These are the activations of a small neural network, seen along a few directions. Each row is one input.
In each table, some parts of the input vary, and every possible input appears once, in random order.
A made-up example of a description, with smaller parts first: values(3) and (point or ring(9) or (line(4) and ring(5))).
Shared parts are said once, and a part with two or three values counts as separate values.
In the rows, zero is written as 128.

Other details of the inputs shift rows strongly along two fixed directions, in all tables alike. That doesn't count.

Rows:
R1: [130  83 127 129  78 114 143 127 189 130 103  95]
R2: [102 170 135  50 175  86  64  82 119  69 170 110]
R3: [159 111 100 221 104 179 200 204  96 203 115 168]
R4: [133  91 127 134  73 115 141 132 192 127 101  98]
R5: [123  82 128 127  82 112 139 132 192 138  98  93]
R6: [ 96 108 133 106 102 118 117 131 161 119 136 103]
R7: [152 187 120 113 203 107 133 131  54 108 149 157]
R8: [149 102 112 167  76 144 140 148 163 160 114 131]
R9: [109 172 133  51 171  92  63  81 118  61 170 104]
R10: [ 52  80 193  54  93 117  53  32 226  89  99  73]
R11: [162 178 102 127 198 122 106 117  53 118 159 164]
R12: [126 185 114 120 192 131 124 135  48  89 174 149]
R13: [151 113 121 181  90 154 202 186 127 160 108 136]
R14: [ 83  90 140  51  83  84  59  66 228  76 137  56]
R15: [124  84 132 124  78 108 139 136 190 141  98  99]
R16: [162 122 108 216  97 178 202 204 100 203 120 176]
R17: [118 177 114 115 203 128 124 137  46 101 171 145]
R18: [115  86 165 166  90 174 135 109 158 175  79 143]
R19: [118  93 168 193 109 186 197 149 117 174  73 153]
R20: [167 191 109 122 192 124 105 123  56 119 159 165]
R21: [157 181 107 121 199 116 101 126  53 129 154 169]
Each input here is: values(3) and (point or ring(6)).
Question: The inputs of R20 and R13 match in every part but the values(3) part. If R3 is changed in the same way as R20 into R13, which row does it become?
Answer: R5
Question: List by row number the other rows that have the values(3) part in common with R6.
Answer: R2, R9, R10, R12, R14, R17
Question: Change only the values(3) part in R21. List by row number the other rows that result.
Answer: R6, R15

Rows:
R22: [ 93 137 160  65 116 125  52  57 167  70 146  95]
R23: [162 169 102 168 181 137 204 196  27 156 144 178]
R24: [ 79 129 156  62 129 118  59  56 167  79 151  94]
R25: [175 205 102  95 227  80 104 116  50  88 165 141]
R26: [181 213  80 102 207  90  68 118  48  97 180 161]
R27: [170 112  97 154  72 110 156 165 168 140 110 113]
R28: [134 113 190  81 161 104  47   6 167 123  55 131]
R29: [176 107  85 161  66 128 129 153 175 160 135 133]
R30: [153 106 102 157  79 128 135 159 170 170 128 117]
R31: [105  81 130 147  97 133 175 153 149 136 106 103]
R32: [124 171 136 180 182 186 214 173  18 124 146 173]
R33: [126 208 150  93 217 135 113  93  33  52 163 146]
R34: [113  92 117 142  90 141 142 167 160 164 121 117]
R35: [128  98 112 142  79 128 142 160 162 176 127 127]
R36: [ 99  81 122 152  90 148 147 151 150 156 122 114]
R37: [ 89 100 149 149  91 151 176 149 157 128 107 112]
R38: [208 177  76 188 166 137 190 188  44 141 150 183]
R39: [119  92 126 137  97 127 170 170 160 144 105 106]
R40: [ 82 120 160  53 142  77  81  79 164  69 132  86]
R41: [ 88  89 142 149  85 150 147 156 153 153 127 124]
R42: [ 72 131 150  63 134 107  55  67 169  84 145  97]
R43: [140  84 172 175 105 175 111  82 156 205  51 168]
Question: The inputs of R23 and R35 match in every part but one. If R28 is changed in the same way as R23 into R35, which row does it become?
Answer: R43
Question: What is each input in this table made of?
Answer: values(2) and (point or line(10))
Question: Change only the values(2) part in R34. List by row number the other rows that result.
Answer: R39
Question: Change only the values(2) part in R31. List by row number the other rows that result.
Answer: R36

Rows:
R44: [137 154 116 119 163 124 140 140  76 106 154 134]
R45: [165 126 104 194 106 166 188 178 110 172 125 153]
R46: [134 139 145 118 151 119 119  91 113 123 126 145]
R47: [124 119 135 197 110 185 190 182  96 153 112 139]
R48: [127 106 129  85  75  89  58  72 231 104 123  84]
R49: [122 117 135 174 132 166 172 160  94 172 124 164]
R50: [134  80 126 139  71 107 149 134 208 140  91  95]
R51: [119  82 124 168  69 139 195 184 158 147 105 115]
R52: [162 153 112 124 166 116 131 131  80 119 139 143]
R53: [125 158 116 120 137 126 107 121 121 101 160 128]
R54: [147 147 132 156 156 147 136 132  83 132 113 144]
R55: [135  94 129 109  94  89 120 116 187 117 100  98]
R56: [109  80 137 174  77 167 170 157 156 182  97 134]
R57: [148 171 130 134 193 140 126 117  57 118 129 164]
R58: [119 134 117 107 160  94 116 125 125 119 132 121]
R59: [132 179 111  90 191 102  64 105  75  99 172 150]
R60: [127 129 120 124 126 126 144 136 131 117 142 111]
R61: [130 130 110 130 131 131 121 136 128 145 145 129]
R62: [135 142 138 115 152 124 111  93 117 117 117 139]
R63: [168 166 106 139 168 133 133 139  62 127 149 162]
R64: [127  89 118 172  53 163 180 176 157 158 122 119]
R65: [140 106 108 181 112 156 187 194  97 179 126 148]
R66: [110 153 139  77 185 108  60  78 110  96 135 122]
R67: [147 147 131 152 157 150 139 130  87 130 113 152]
R68: [ 98 105 158  90 106 118 102  85 179 102 125 103]
R69: [134 153 106 151 148 140 125 151  95 144 155 154]
R70: [128 112 131  68  87  79  41  65 215  90 126  89]
R71: [133 147 151  45 128  69  55  69 186  92 119  94]
R72: [131 189 116  91 184 108  79 104  72  74 177 143]
R73: [109  69 125 129  72 106 138 147 194 148  99  99]
R74: [113  93 145 120  63 123 130 149 201 163 103 103]
R75: [119 126 142 171 124 166 189 154  92 148 131 158]
R76: [111 131 143 124 134 143 136 117 120 115 127 131]
R77: [120 172 134  97 208 116  74  96  66 101 144 136]
R78: [135 149 135 157 118 155 186 186 100 149 128 147]
R79: [125 153 128 147 181 154 138 142  60 143 133 164]
R80: [126 161 132 150 172 161 151 144  60 115 136 153]
R81: [124  76 151 140  66 137 140 113 199 151  92 116]
R82: [135 162 109 101 179 113  91 119  77 117 162 145]
R83: [127 133 115 105 153 108 110 121 125 127 144 118]
R84: [108 113 130  96 114  92 120 113 176  96 124  87]
R85: [119 127 122 102 109 118 107 108 163 106 146  99]
R86: [106  78 144 173  75 159 174 151 156 185 106 138]
R87: [141 101 124 111  94 105 117 108 190 126 114  93]
R88: [ 98 108 153  93 107 123  98  91 178  99 117  96]
Question: The inputs of R74 and R78 match in every part but one. If R58 is changed in the same way as R74 into R78, which row does it become?
Answer: R84
Question: What is each input in this table made of?
Answer: values(3) and (point or line(6) or (values(2) and line(4)))
Question: Change only the values(2) part in R63. List by row number the other rows that result.
Answer: R45
Question: Change only the values(3) part in R55. List by row number the other rows that result.
Answer: R51, R73
Question: Change only the line(4) part in R69. List by row number the other rows that result.
Answer: R58, R61, R83

Rows:
R89: [139 168 147  95 196 121  56  53  86 118 137 165]
R90: [128 130 148 182 136 175 191 165  84 154  98 156]
R91: [114 105 159 109 101 132  74  74 182 134 103 115]
R92: [ 91  88 141  68 135  82  64  65 184 100 109  79]
R93: [ 90 160 147 120 174 155 137 123  67 103 166 147]
R94: [145 175 101  92 167  98  78 100 106  83 171 125]
R95: [141 108 101 165  75 145 163 181 150 165 133 127]
R96: [107 159 153 122 180 143 149 126  69 101 129 144]
R97: [146 171  99 117 167 114 115 148  82 127 167 149]
R98: [165 138  98 185 125 145 195 183  92 143 130 146]
R99: [154 155 147 132 189 133 119  87  74 139 108 176]
R100: [134  97 118 128  83 100 147 159 178 154 111 108]
R101: [135  78 119 128  51 106 143 145 214 143 105  86]
R102: [140 101 152 181 105 169 174 143 129 175  77 150]
R103: [147 139  97 173 121 144 173 201  92 176 146 160]
R104: [148 120 113 120 107 106 127 123 156 104 126 103]
R105: [ 99 182 147 102 199 142 103 106  56  87 160 149]
R106: [ 83  61 134 108  81 119  88 100 208 138 111  85]
R107: [ 93  97 155 174  97 176 218 170 119 147 113 132]
R108: [134 135 120  67 137  67  83 101 164  99 137  97]
R109: [136 100 108 141  67 129 132 150 182 141 132 109]
R110: [153 151  98 144 131 135 132 146 101 116 157 137]
R111: [109 141 151 124 144 151 108 111 114 123 124 135]
R112: [140 114 119  95 105  86 103 110 184 102 124  92]
Question: What is each input in this table made of?
Answer: values(2) and (point or line(5) or line(6))
Question: The inputs of R105 and R96 match in every part but the values(2) part. If R103 is changed in the same way as R105 into R96, which row does it become?
Answer: R100

Rows:
R113: [117 153 132  89 180 108  76  75  99 109 156 152]
R114: [ 97  88 128  91  89  99  54  84 208 102 118  84]
R115: [ 95  92 164  92  80 119  81  74 201 135 120 115]
R116: [ 93  79 160  92  98 101 107  89 192 112  91  97]
R117: [152 167 112 130 170 108 160 172  59 121 142 158]
R118: [119 161 122  88 196  99  92  94 106  96 146 116]
R119: [106  89 132 102  80 107 104  87 203  88 124  85]
R120: [ 96 101 171  90  80 137 102  74 198 102 112  85]
R121: [121 166 131 162 187 152 163 151  55 136 136 174]
R122: [144 104 105 159  61 133 162 179 161 174 138 141]
R123: [139 109 106 156  68 149 145 187 159 162 125 115]
R124: [110  91 130 194  78 181 162 172 136 171 103 145]
R125: [128  96 105 174  71 145 145 177 154 155 123 123]
R126: [176 166 120  94 178  91  73  68 110 118 129 151]
R127: [100  93 151  94  86 128 104  77 201  99 116  81]
R128: [110 167 153  88 179 137  62  85  90 103 139 132]
R129: [112 149 150  63 201  97  84  73  97  85 126 118]
R130: [135  90 105 161  71 130 154 159 161 168 134 132]
R131: [138 186 115  72 180  85  92 119 112  94 161 115]
R132: [130  81 109 192  79 158 180 170 141 185 123 151]
R133: [109 165 142  87 196 114  92  87 104 100 139 125]
R134: [ 93  94 137  85 100  84  82  83 217 102 114  81]
R135: [139  90 105 153  77 136 152 155 163 173 134 118]
R136: [132 150 112  89 187 105  80  85  98 114 162 133]
R137: [136  84 119 165  88 136 192 181 143 163 102 110]
R138: [165 108 132 173  92 137 156 138 173 166  79 133]
R139: [161 167 109 144 174 130 182 190  45 139 140 156]
R140: [106  75 141  87 103  93 106  94 196 113  97  74]
R141: [104  86 126 101  91 117  71  98 200 119 115  78]
R142: [142 154 116 175 181 176 171 157  35 172 150 188]
R143: [ 88 104 174  93  97 126  98  86 202 127 102  89]
R144: [124 174 117  72 186  70  75  94 115  77 160 116]
R145: [156 169  98 177 162 150 186 175  40 116 164 166]
R146: [ 90  86 179  88  93 110 105  87 190 115  88 101]
R147: [113  94 139 173  76 168 179 145 150 137 112 132]
R148: [191 173 119 165 172 142 153 127  66 123 125 169]
R149: [151 104 102 168  65 150 179 191 152 189 136 136]
R150: [109  87 167 151  94 162 176 147 143 163  83 124]
R151: [145 112 111 177  55 151 196 192 150 142 132 130]
R152: [113 103 125  92  93  91 101 111 210 118 123  70]
R153: [142 168 112  88 173 103 101  99  96  72 168 111]
R154: [134 144 120 146 187 122 161 148  52 122 128 159]
R155: [133 116 113 171  71 136 188 199 160 163 120 130]
R156: [167 183 100 158 159 153 184 184  47 122 167 157]
R157: [108 173 162  74 173 118  79  61 100  63 151 133]
R158: [183 173 110 165 172 144 121 135  59 140 112 172]
R159: [116 163 154  66 184 116  62  59 103 110 154 138]
R160: [121 168 142 161 169 173 130 147  45 137 137 179]
R161: [113 159 133  93 186 130  65  89  92 100 142 129]
R162: [153 181  95 152 159 138 134 184  55 130 161 168]
R163: [136  96 102 184  75 163 163 190 144 171 121 118]
R164: [151 154 107 162 178 126 184 181  38 133 138 165]
R165: [169  92 137 162  93 127 160 135 162 159  67 130]
R166: [130 159 119  94 181 115 102  88  94  74 158 116]
R167: [100 105 162 168  86 164 171 151 154 163  99 138]
Question: The inputs of R140 and R141 match in every part but one. If R117 is changed in the same way as R140 into R141, which row does it become?
Answer: R162
Question: The inputs of R143 and R120 match in every part but one. If R138 is changed in the same way as R143 into R120, which row does it become?
Answer: R148
Question: What is each input in this table made of?
Answer: values(5) and (point or (values(2) and line(5)))
Question: Change only the values(5) part in R156. List by row number the other rows that result.
Answer: R123, R131, R139, R149
Question: Change only the values(5) part in R113. List by row number the other rows that result.
Answer: R116, R121, R124, R147
Question: Change only the values(2) part in R144. List by row number the other rows that result.
Answer: R152

Rows:
R168: [136  88 126 171  87 169 155 150 155 185 106 127]
R169: [133 102 130 124  95 102 129 122 170 137 116 127]
R170: [134 156 126 158 146 182 153 140  59 113 149 175]
R171: [124  97 109 154  53 142 163 179 179 174 132 109]
R172: [135 169 125  52 198  56  37  63 110  65 144 125]
R173: [107 173 139 107 201 122 107 110  57  88 141 148]
R174: [127  83 125 114  74  97  92 114 201 133 104 101]
R175: [137  75 132 119  74 112 138 116 198 133  93  86]
R176: [146  99 111 174 109 135 170 154 129 157 114 143]
R177: [126 179 129  37 198  69  59  85 107  45 156  96]
R178: [149  92 127 166  79 140 176 173 149 157  88 119]
R179: [124 136 143 127 141 128 124 114 130 140 121 146]
R180: [147  93 117 171  98 139 181 156 140 155 103 131]
R181: [164 167  98 152 199 127 141 142  34 134 154 177]
R182: [120 119 147  72 114 105  62  75 184 129 125 103]
R183: [159 184  90 151 151 157 149 161  66 111 168 161]
R184: [161 163 119 147 175 126 167 153  56 134 137 172]
R185: [143 150 137 165 157 161 166 159  75 149 103 152]
R186: [132 163 128 121 199 125 106  96  82 118 136 152]
R187: [122 162 134 144 198 154 163 133  32 114 142 156]
R188: [166 173  98 151 182 132 132 161  35 143 146 172]
R189: [115 109 140  85 128 105  64  65 185 118 120 101]
R190: [128 144 104 124 158 113 131 134 109 111 154 128]
R191: [122 131 140  74 138 104  45  78 160 115 122 104]
R192: [141 161 113 152 159 139 186 180  72 132 152 156]
R193: [123 119 147 187  90 177 176 153 117 136 126 139]
R194: [143  90 124 172  80 137 173 171 152 157  91 129]
R195: [116 110 126 176 125 173 172 160  94 158 134 150]
R196: [131 178 107 103 176 104 111 133  85 111 174 143]
R197: [133 164 131 114 186 122  85 108  88 120 134 151]
R198: [ 92 101 164  97  97 123 127 102 169 113 112 101]
R199: [146 171 101 149 196 136 171 163  44 116 160 154]
R200: [ 91 125 160  69 137 102  78  78 148  79 116  93]
R201: [127  91 132 148  63 141 192 178 172 149 115 105]
R202: [122 153 126 111 185 140 106 112  63 116 162 141]
R203: [139 172 127 158 194 146 136 144  53 137 127 176]
R204: [125  98 104 160  61 143 151 186 172 166 123 105]
R205: [139 167 125  49 186  60  44  61 115  83 158 131]
R206: [113  96 154 123  83 129 132 111 197 147  93 111]
R207: [124 140 105 126 130 115 115 151 127 123 145 123]
R208: [110 120 152  84 125 100  71  77 185 105  98  97]
R209: [107  86 122 123  63 109 121 144 210 127 114  88]
R210: [152 201 112 116 173 115 107 121  83  82 176 127]
R211: [156 155 122 171 136 180 153 141  87 141 128 176]
R212: [116  85 120 161  53 136 178 177 190 161 120 115]
R213: [135 107 117  79 113  85  65  77 179 117 130  93]
R214: [129  94 149  62  85  77  90  80 216 104 105  77]
R215: [140 167 116  92 194 107 124 119  78  83 159 119]
R216: [ 80  80 162 102  67 118 120  98 210 122 105  92]
R217: [113  96 140 155  81 168 163 162 137 170 129 133]
R218: [124  87 154 156  67 157 178 147 181 172  82 117]
R219: [111 138 131 171 149 161 162 165  71 140 128 163]
R220: [139 100 125  79  64  97  65  66 221  93 116  94]
R221: [140 106 122 118  87 110 115 124 167 152 124 119]
R222: [110 118 132 174 136 166 184 151  89 143 122 147]
R223: [101  78 140 166  66 163 154 165 161 162 107 123]
R224: [137 175 153  82 168 100  53  49 132  75 141 115]
R225: [162 115 124 187  71 145 168 153 145 150 114 131]
R226: [123 120 143 116 119 126 106 107 158 146 120 131]
R227: [129 159 124 150 174 164 140 163  36 138 150 165]
R228: [121 171 106  51 192  69  47  72 120  69 177 105]
R229: [ 76  90 161  72  84  97  78  71 216 104 120  88]
R230: [134 134 110 165 127 143 178 189 102 136 128 137]
R231: [106 101 130 182 113 168 180 157 113 156 122 145]
R232: [ 90 110 154  71 112 105  75  79 176 106 138 103]
R233: [134 158 132 124 190 131 122 101  88 119 126 143]
R234: [141 122 134 172 135 169 182 149 104 160 101 139]
R235: [127  88  99 164  62 146 162 173 176 170 129 101]
Question: The inputs of R229 and R212 match in every part but one. If R222 is changed in the same way as R229 into R212, which row does it become?
Answer: R199
Question: What is each input in this table made of?
Answer: line(4) and (values(2) or (values(3) and line(5)))
Question: Change only the values(2) part in R224. List by row number the other rows that result.
Answer: R211
Question: Change only the line(4) part in R221. List by row number the other rows that result.
Answer: R171, R182, R217
